These are the activations of a small neural network, seen along a few directions. Each row is one input.
In each table, some parts of the input vary, and every possible input appears once, in random order.
A made-up example of a description, with smaller parts first: one of 8 places around a ring, together with either a single point or one of 11 places along a line or (one of 3 separate values, together with one of 4 places along a line).
Shared parts are said once, and a part with two or three values counts as separate values.

Rows:
R1: [ 15  30   7   7   4 -14  -3  -1   5   1  16  -3   9 -10  -7 -32   4   5
   4]
R2: [ -7 -22  26 -18   2   0  -1  18  -8  10 -22 -13   8 -13  -8  18  13 -17
  -4]
R3: [ 12 -28   2 -19  16  -5   6  16   2  -6 -26  19  -2  13  -2  -8  24   2
  11]
R4: [ 19  25 -15   7  10  -8   2  -9  12 -11  12  14   1   8   0 -34   6  18
   9]
R5: [-16 -33   4 -11  -3  10   0   5  -7   6 -20  -6  -5  -6   4  31   0 -10
 -10]
R6: [ -7  20 -15  17  -6   6  -4 -19   6   0  18  -8  -2 -11   8   2 -19   8
 -10]
R7: [ -6  11 -28  15  -1   1   5 -16  14  -5  20   5  -9   6  12   7 -23  20
  -2]
R8: [-15 -41 -11 -10   3   3   8   7   4   1 -18   8 -12  11   8  35  -5   2
  -1]
R9: [  7 -23  27 -21   8 -11   1  25  -6   6 -22  -1   7  -5 -10  -4  24 -12
   5]
R10: [ -7  58  47  19 -50  15 -18  -8 -54  16  32 -38  17 -10 -16   5 -20 -50
 -13]
R11: [ -1 -40 -17 -11  14   3   6   8   8  -9 -22  21 -13  20   7   9  10   8
   9]
R12: [  1  31   7  10  -2  -2  -5  -7   4   5  16 -14  11 -18  -5 -11  -7   0
  -4]
R13: [  6  12 -34  14   8   1   3 -16  18 -15  15  16 -10  15  10 -17  -7  26
   8]
What is each input in this table made of? -> either a single point or (one of 2 separate values, together with one of 6 places around a ring)
Change only the choice among 2 separate values in R6. List by row number the other rows that result. -> R5

Rows:
R14: [ 11 -16  41 -24   3 -19   7  31 -10  12 -15   0  11  -7 -19 -13  23 -12
   8]
R15: [ 11   8 -21   7  15  -7   3  -7  19  -9  -4  17   2  24  12 -18   3  18
  14]
R16: [ 23  39   5   2   8 -20   2   6   1  -3  23   5   7 -10 -19 -45  10   8
   5]
R17: [ -6  18  11   7 -27  15  -6 -11 -35   1  10  -6  -4  -4  -3  13 -19 -21
 -12]
R18: [  4   6 -19   7  22  -7   3  -5  32 -10  -3   8   1   0  14 -14   1  23
   2]
R19: [ -3  34  -7  14   0  -2   1 -15  13   1  28 -15   9 -24   0  -2 -16  17
  -6]
R20: [ -9 -41 -18 -17  17   5   5   3  17  -1 -24   2  -8 -17   6  16   5  14
  -3]
R21: [ -2  26 -12  23 -17   6  -5 -15  -6  -3  32   0  -7   8   2  -4 -29   5
   4]
R22: [ 21  13  32  -6  -6  -3 -11   7 -22   6   8  -8  14 -20 -20 -37  19 -21
  -6]
R23: [  6  39  -4  17  -2   1  -5 -11   3  -2  19  -1   9   9  -3 -24  -6   0
  13]
R24: [ -1  22  22   5  -6  13 -14  -7 -11   7   0 -22  13 -23  -7  -7   3 -20
 -15]
R25: [-19 -21  15  -7 -10  -5   3  11  -7  14  -6 -16   0  -6  -3  37  -9 -18
 -11]
R26: [  0  -7  27 -13  -5  -3   1  21 -10   8 -21  -5  15  13  -4  17  11 -19
   9]
R27: [-14 -16  22 -15   1  -7   3  15  -3  16 -13 -23   8 -17  -2  28  -1  -7
  -8]
R28: [ 21 -33   3 -29  27 -12   9  13   7 -10 -28  26  -7  -3 -15 -13  32  11
  10]
R29: [  6  29  20  -2 -14  10  -8  -8 -24   3  -1  -9  16  -2  -8  -6   3 -24
  -4]
R30: [ -6  15  15   6 -11  12 -13 -11 -14  13   7 -28   7 -35  -3   5  -4 -12
 -19]
R31: [ -8 -44 -20  -5   6  11   7   4  -3  -5 -13  21 -18  16   7  20  -1   2
   2]
R32: [ -1  37  -1  18   6   2  -6 -10  15  -2  22 -10  10 -13  -2 -19  -6   7
   0]
R33: [-13  10   9  14 -24  13 -13 -15 -19  11  10 -20  -2 -23  -5  14 -12 -20
 -21]
R34: [  0  -2 -27   5  14  -8   6  -9  30  -3   4   2  -3 -13  19  -2  -7  30
  -3]
R35: [-16 -46 -23  -8   7   5   6  -1  13   0 -16   8 -16  -4   4  24  -1   5
  -7]
R36: [ -6 -17  22  -5 -17   1   0  21 -20   4  -8  -6  -1  22   2  17   9 -24
   9]
R37: [  9   2 -25   9   2  -2   5  -7   9 -11   7  18 -11  36  15 -12  -1  21
  11]
R38: [-13 -23  17  -1 -13   2  -1  16 -20   9  -3  -5  -6  10   5  29  -8 -25
   2]
R39: [  4 -27 -10 -19  18   4   6   6   6 -10 -31  22   1  18  -1   9  17   7
  10]
R40: [  0  -4 -29  11   1   0   4 -10  11  -4  13  21 -14  23  19   1 -18  22
   4]
R41: [  5  32  -9  19 -16   4  -3 -12  -7  -7  28  -2  -5  22  -1 -18 -12   1
  12]
R42: [ 29   8 -11  -8  25 -29  12   5  19 -11  -1  23  -3   3  -3 -37  18  24
  10]
R43: [ -6  -1 -33   6   4  -8  10 -14  26  -1  11  10 -10   3  15  11 -18  26
  -8]
R44: [ -3 -28  -8 -21  25   7   6   7  19  -8 -33  12  -1  -2  -1  11  13  13
  -1]
R45: [ -9 -14  29  -9   3  -1  -5  21   1  11 -20 -18  11  -8  -2  13   8 -15
  -1]
R46: [ -1 -37 -14 -10   5   9   6   6  -4 -12 -19  20 -15  28   3   9  16   3
  10]
R47: [-10  22 -13  24 -14   0  -6 -19   9   1  33 -12  -2 -12   0   2 -25   7
  -6]
R48: [ -1  18  14   6 -29  14 -10  -8 -34  -3   7 -10   1   7  -2  -6   0 -27
  -3]
The inputs of R19 and R20 match in every part but one. If R47 is changed in the same way as R19 into R20, which row does it become? -> R35
What is each input in this table made of? -> one of 5 places around a ring, together with either a single point or one of 6 places around a ring
A walk changes only the place on the ring of 5. It starts at R24 and steps to R32. List the rest of the walk in order. -> R18, R44, R45
List by row number the other rows that have the place on the ring of 5 in common with R48. -> R17, R22, R24, R29, R30, R33

Rows:
R49: [  7  50  -6  24 -18   6  -3 -19 -13  -6  36  -2   0  10   2 -17 -21   2
   1]
R50: [ 18   4 -13 -11  13 -13  15  -3   8  -5   2  24   1   4 -10 -16   6  18
   7]
R51: [-16  -8  13   2  -8   5  -5   1  -7  12   2 -17  -1 -24  -1  23 -12 -15
 -18]
R52: [  1 -29   8 -18   1   9   1   9 -14  -2 -22   7  -5   6  -7   8  16 -10
  -1]
R53: [ -3  34  22  14 -32   7 -11  -7 -31   8  19 -17   8   5  -9   0 -10 -30
  -3]
R54: [ -5   1  21  -1  -1   1 -10   6  -3   9 -12 -19  11 -16   5   3   5 -15
  -8]
R55: [  2  -1  26  -7   3  -2  -6  16  -6   5  -9 -10  10 -11 -12  -7  13 -14
   6]
R56: [-11   3 -19  17  -2  -2  -6 -12  19   0  17 -12 -10 -15  13   2 -17  16
  -8]
R57: [  7 -16 -23   0  14   0   2  -3  11 -12  -9  23 -11  14   8 -11   7  12
   9]
R58: [ -8 -23 -28   4   9   2   7  -1  20  -6  -7  17 -11  26  18  16 -10  18
   9]
R59: [  5  19 -15   1   9  -1   5 -15  14  -2   5  -1   8 -12   0  -8  -1  18
  -5]
R60: [-14 -33   0 -14  -3   6   9  11  -6   1 -20   2  -8  15   4  38   0  -6
   1]
R61: [  8 -17  21 -13   0 -11   1  20 -11   6 -11  -1   3   0  -4  -5  16 -11
   4]
R62: [ 10  16  -7   2  16  -7   3  -1  17  -7   7   6   4  -3  -8 -23   7  14
   7]
The inputs of R57 and R52 match in every part but one. If R58 is changed in the same way as R57 into R52, which row does it become? -> R60
What is each input in this table made of? -> one of 2 separate values, together with either a single point or one of 6 places along a line

Rows:
R63: [  9  25  -8  13  -1  -5  -2  -9   5  -4  23   0  -1  -3  -3 -25  -5  11
   3]
R64: [-11 -17   9  -6   0   7  -3   4  -2   7 -14 -11   2 -14   3  19  -1  -6
  -9]
R65: [ -1  -3 -25   7   7   2   3 -11  14  -6   8   9  -9  -2  10   0 -10  19
  -3]
R66: [ -5   5  14   5 -18   0  -3   2 -19   7  11  -6  -2   2  -5  10 -10 -18
  -3]
R67: [ 12  24  11  -1   4  -4  -2  -2   0   1   4  -4  11 -14  -9 -21   7   0
  -2]
R68: [ -7   9 -10   9  -8   3   3  -7   2  -2   6  -2  -1  16  10  12 -12   4
   2]
R69: [  3  16 -14  15  -1  -8  -1 -10   9   0  22   2  -4  -4   5 -12 -14  12
   0]
R70: [  3  27   3  13 -10   3  -4  -4  -6  -4  14  -3   5  15  -1 -11  -5  -4
   9]
R71: [ -6 -18   8  -8   2   8  -6   3  -3   4 -19  -7   3 -13  -2   8   9 -10
  -7]
R72: [  3 -46   1 -22   9  -6  10  22  -3  -2 -24  20  -9  20  -3  10  17  -1
  10]
R73: [-11  -6  12  -3  -6   1  -2   3  -1  10  -4 -18   5 -14   1  17  -2  -7
 -10]
R74: [ -8  -5  -8  -1   8   5   2  -5  11   0  -3  -2   0 -13   3  12  -6  10
  -6]
R75: [ -2  -2 -14   3   1  11  -1  -8   1  -8  -7   9  -4  17   7   3   0   0
   4]
R76: [ -1   7 -21  10   0  -4   4 -12  13  -3  16   2  -7  -2   8  -2 -12  18
  -3]
R77: [  1  13  19   3 -18   4  -4   3 -24   2  12  -8   1   2 -12  -2  -1 -19
   1]
R78: [ -1  13  24   0  -6   0  -7   7 -10   7   3 -19  11 -15  -9  -4   5 -16
  -4]
R79: [ -3  19  -2  14 -10   0  -2  -5  -2   1  13  -2   3  14   6   2 -14  -3
   6]
R80: [ -7   4  20   2  -7  -3  -6   6  -5  12   2 -17   8 -16  -2   7  -4 -15
  -8]
R81: [ -9 -16   2  -4 -11  10   1   1 -17   2  -4   1  -8   5   1  21  -7 -10
  -5]
R82: [  1 -45   7 -24  19  -9   6  24  10   2 -33   8   0   0   0   7  22   1
   8]
R83: [ 18  25  -4   6   3  -7  -2  -9   2  -5  14   7   2  -2  -3 -34   4  10
   2]
R84: [  4 -33  -8 -18  26 -12  10  15  22  -5 -24  15  -4   2   1   1  17  16
   9]
R85: [ 13  27   7   6  -5   1  -3  -4  -8  -5   5   3   8  15  -1 -20   4  -5
   8]
R86: [  9 -31 -23  -9  24 -14  11   9  25 -11 -13  25 -13  13   8 -11  13  25
  11]
R87: [ -2  -6  -9  -3  10   5  -1  -7  10  -2  -9   1   1 -12  -2   1   4   6
  -5]
R88: [ -3  15   3   7   0  -5  -1  -4   7   6  12  -9   6 -15  -2   0 -10   1
  -6]
R89: [  2  24   8   5   0  -2  -2  -3   3   2  12 -11   8 -15 -10 -13  -1   0
  -1]
R90: [  4  -4 -24   4   9   3   0 -13  13  -9   2  13  -9  -1   5 -10   0  15
  -2]
R91: [ -7  -1 -14   5  -1  10   2  -6   2  -5  -2   5  -4  17  12  13 -10   4
   3]
R92: [ -7   5  -5   2   2  -1   3  -6  11   3   5  -9   2 -13   1  10  -8   9
  -8]
R93: [ -9  -5   6  -1 -17   4   2   0 -17   4   5  -7  -5   4  -1  20  -9 -11
  -6]
R94: [ -4 -16   2  -6  -9  11  -2   0 -18  -1  -9   5  -8   5  -4  11   3 -14
  -4]
R95: [  8  12  26  -6  -2  -2  -6   8 -13   6  -5 -12  13 -14  -9 -13  14 -16
  -3]
R96: [ 10  13  21  -3 -14   1  -3   3 -27   1   3  -1   4   3 -11 -11   8 -19
   1]
R97: [  5 -31 -12 -11  18  -6  10  14  15  -8 -21  23  -7  32   8   2  14  13
  17]
What is each input in this table made of? -> one of 5 places around a ring, together with either a single point or one of 6 places along a line
The inputs of R70 and R77 match in every part but the place on the ring of 5. If R75 is changed in the same way as R70 into R77, which row does it become? -> R94
A walk changes only the place on the line of 6. It starts at R95 and steps to R78. List the rest of the walk in order. -> R80, R73, R64, R71
List by row number the other rows that have the place on the ring of 5 in common with R76. -> R63, R65, R69, R83, R86, R90
Change only the place on the ring of 5 in R72. List by row number the other rows that result. -> R82, R84, R86, R97

Rows:
R98: [ -2  35   9  14 -22  10  -7 -14 -20   2  26 -15   3 -10 -10  -4 -15 -11
  -7]
R99: [  5 -32 -22 -13  17   2   7   0  13 -12 -25  23 -11  17   8   1  15  15
   5]
R100: [  5 -31 -13 -14  25 -13  13  13  20  -3 -16  21  -6   6  10   2   7  19
   7]
R101: [ -6 -44 -16 -10  11  -4   7   8  14  -1 -21  15 -11  12  12  18   3  10
   4]
R102: [  5  46   8  21 -13  -5  -8  -8  -4   2  30 -12   8  -1  -5 -21 -11  -5
   3]
R103: [  5  43   6  16 -19   8  -8 -17 -16   0  23 -12   7  -2  -3 -15  -9  -8
  -6]
R104: [ -5  39   9  15 -14   7 -10 -14  -7   5  20 -24  11 -19  -6  -4 -12  -9
  -9]
R105: [  5  44  13  14 -12 -10  -2  -7  -6   8  29 -15  12 -10  -3 -13 -14  -4
  -5]
R106: [ -6  33  13  18 -21   4  -8  -8 -16   8  25 -19   5  -7   3   1 -21 -14
  -8]
R107: [ -1  24  36   3 -20   8 -13   0 -31  12   6 -20  14 -19 -15  -1  -2 -34
 -11]
R108: [  5 -29 -20  -7  25  -8   8  12  21  -8 -13  25  -7  15   8  -6  10  16
  14]
R109: [ -5 -37 -15 -14  21   3   5   4  22  -6 -27  10  -7   0   5  12  12  18
   1]
R110: [ -4 -38 -16 -14  14  -2  12  10  11  -6 -18  20 -12  16   3  17   6  10
   7]
R111: [ -2 -53   9 -29  10   1   4  21  -2  -2 -39   4  -6   3  -5  14  30  -4
   3]
What is each input in this table made of? -> one of 2 separate values, together with either a single point or one of 6 places around a ring
The inputs of R110 and R98 match in every part but the choice among 2 separate values. If R109 is changed in the same way as R110 into R98, which row does it become? -> R104
Change only the choice among 2 separate values in R102. List by row number the other rows that result. -> R108
